Each row below holds a small network's activations on one input, seen along a few directions.
In each table, some parts of the input vary, and every possible input appears once, in random order.
Descriptions start from the smaller parts, as in this example, which fits no table here: one of 4 places along a line, together with either a single point or (one of 2 separate values, together with one of 5 places around a ring) or one of 11 places along a line.
Shared parts are said once, and a part with two or three values counts as separate values.
In the rows, 128 means zero.

Other details of the inputs vary at random and push rows far along two fixed directions, the same in every table; ignore that.

A family of inputs:
r1: [136 142  92 166  74 129  88 116 106 102  93  99]
r2: [132 176 198 175 235 148 112 114 143 124  85 153]
r3: [122 141 220 213 157 117  64 120 169 122  69 177]
r4: [133 102  56  81  97 143 154 139 104 111 162  78]
r5: [117 103 163  59 157 103 178 139 124 197 167 154]
r6: [149 101  90 139  84 134 126 131 109 124 125  83]
r7: [119 157 105 170 107 146  70 121 134  70  88 116]
r8: [100 131 167  92 174 117 140 137 146 141 147 174]
r9: [144 155 195 158 198 127 144 104 118 180 107 143]
r10: [143 128  81 120  70 124 142 124 106 133 141 102]
r11: [143  98 104 156  98 129 110 129 114 119 108  95]
r12: [150 117 103 175  76 132 108 124 124 107 109 101]
r13: [136 136  96 156  77 121 113 120 113 114 115 117]
r14: [113 111 106  55 145 127 158 142 114 143 166 124]
r15: [108  97 151  40 175 114 191 148 139 172 191 159]
r16: [110 134 104  59 126 118 176 136 125 142 179 148]
r17: [113 156 194 157 159 132 106 129 189 115 119 180]
r18: [135 120  80 134  94 143 122 130 128  88 133  99]
Description of these inputs: one of 2 separate values, together with either a single point or one of 8 places around a ring.
- Changing only the choice among 2 separate values turns r3 into r8. The same change can be made to r13. Which row results? => r16
- Change only the choice among 2 separate values in r4. List by row number the other rows that result. => r6
- Change only the choice among 2 separate values in r9. List by row number the other rows that result. => r2

A family of inputs:
r19: [143 110 153 166 122 113 107 123 117 154  97 121]
r20: [128 153 137 151 152 121  98 107  99 139  89 125]
r21: [101 118 159  92 142 111 127 143 152 141 147 172]
r22: [102  90  81  34  70  99 179 154 123 155 194 141]
r23: [ 97 167 191  91 200 130 139 134 164 133 143 192]
r24: [123 100 149 199  94 136  59 145 186  68  96 134]
r25: [133 138 144 213  77 131  60 124 168  84  87 135]
r26: [139 149 129 118 127 112 162 115  99 176 134 135]
r27: [102 165 183 153 196 136  88 122 147 109  96 166]
r28: [155 161  97 154 132 149 138 110  94 124 110  93]
r29: [126 136  65 163  75 131  64 114  80  78  76  90]
r30: [110 139 189 165 163 140  94 138 201  89 120 174]
r31: [129 165 186 176 196 135 111 111 136 141  96 151]
r32: [132 123 127 154 133 129  96 124 103 129  94 109]
r33: [150 155  66 145  79 141 134 111 100 105 123  89]
r34: [114  95 107  92 112 111 121 139 104 137 134 123]
r35: [126 142  75  35 163 130 196 127  60 163 166  99]
r36: [142  90 193 175 160 127 109 129 153 147 104 128]
r37: [102 127  92  67  77 101 157 134 116 138 167 155]
r38: [152  90 115 161  76 134 121 139 142 120 131  97]
r39: [146 108  73 185  51 147  83 133 144  60 110  80]
r40: [119  89 164  51 190 118 187 146 120 185 173 135]
r41: [110  81 157 101 160 121 118 143 147 134 140 138]
r42: [150 126  92 116 114 142 165 127 121 128 155 102]
r43: [ 96 157 188  99 172 119 145 137 176 137 155 201]
r44: [130 155  68 135  54 129 120 114 109 104 125 108]
r45: [153 118 109 147  94 124 135 117 103 151 120  98]
r46: [125 116 216 135 127  97 150 133 170 188 147 186]
r47: [137 137 135 146 180 150 120 123 116 109 100 106]
r48: [113 160 147  58 157 120 197 131 146 165 192 175]
r49: [118 107  81  57 150 138 163 140  95 127 161 104]
r50: [155 109 192 186 151 134 121 130 161 140 106 130]
r51: [131 135 100 109  70 107 159 117 104 158 150 125]
r52: [133 146 128 160 121 147 116 127 164  88 126 132]
r53: [121 114  58  39 133 143 173 145 107 118 178 103]
r54: [117 140  46  92  80 128 122 124  92 103 130 104]
r55: [142 142 202 132 204 132 171 127 157 167 139 163]
r56: [147 136 164 183 179 142 114 116 135 121  94 123]
r57: [149 136 102 172  93 118  96 104  78 130  81  93]
r58: [121  92  66 110  95 146 105 145 129  81 133  87]
- Changing only one part turns r46 into r19. The same change can be made to r38. Which row results? => r36
- What do these inputs look like to the network? => one of 5 places around a ring, together with one of 8 places around a ring
- Start at r20 and move only the place on the ring of 5, one step at a time. The first step leads to r32. Which rows follow, in order? => r40, r47, r35
- Start at r44 and move only the place on the ring of 8, one step at a time. The first step leads to r51. Which rows follow, in order? => r26, r57, r20, r29, r54, r37

A family of inputs:
r59: [118 116 153 125 140 120 116 127 132 139 124 138]
r60: [134 106 156 139 145 122 129 136 136 137 120 139]
r61: [119 130 152 123 128 118 113 129 131 148 125 142]
r62: [135 103  87 133 109 129 107 131 101 105 115  97]
r63: [123 138 150 129 156 137 133 125 137 128 129 131]
r64: [129 124 119 113 152 135 145 133 120 125 141 118]
r65: [118 136 162 151 177 132 103 131 150 113 105 149]
r66: [123 116  75  87  89 113 154 127  86 141 155 120]
r67: [117 152 145 119 148 132 119 127 135 132 120 145]
r68: [117 151 137 126 144 122 130 122 132 125 125 160]
r69: [106 109 130  96 100 126 131 151 179 105 166 153]
r70: [135 124 153 140 146 136 138 123 144 141 131 128]
r71: [137 140 145 144 130 119 143 119 143 139 135 149]
r72: [113 138 145 122 159 133 122 126 136 126 120 138]
r73: [141 121  85 128  75 127 122 129 101 128 119  87]
r74: [160 150 101 234  79 157  51 110 132  71  63  76]
r75: [146 107  93 117 124 139 153 132 110 131 147  99]
r76: [132 114  80  96  83 111 165 130  94 147 152 114]
r77: [127 154 152 126 145 134 129 127 137 134 127 137]
r78: [130 106 124 104 118 122 148 131 116 149 138 116]
r79: [127 153 143 134 141 124 138 122 134 125 131 152]
- What do these inputs look like to the network? => either a single point or (one of 4 places along a line, together with one of 5 places around a ring)
- Change only the place on the ring of 5 in r79. List by row number the other rows that result. => r66, r68, r71, r76
- Change only the place on the line of 4 in r59. List by row number the other rows that result. => r61, r62, r66
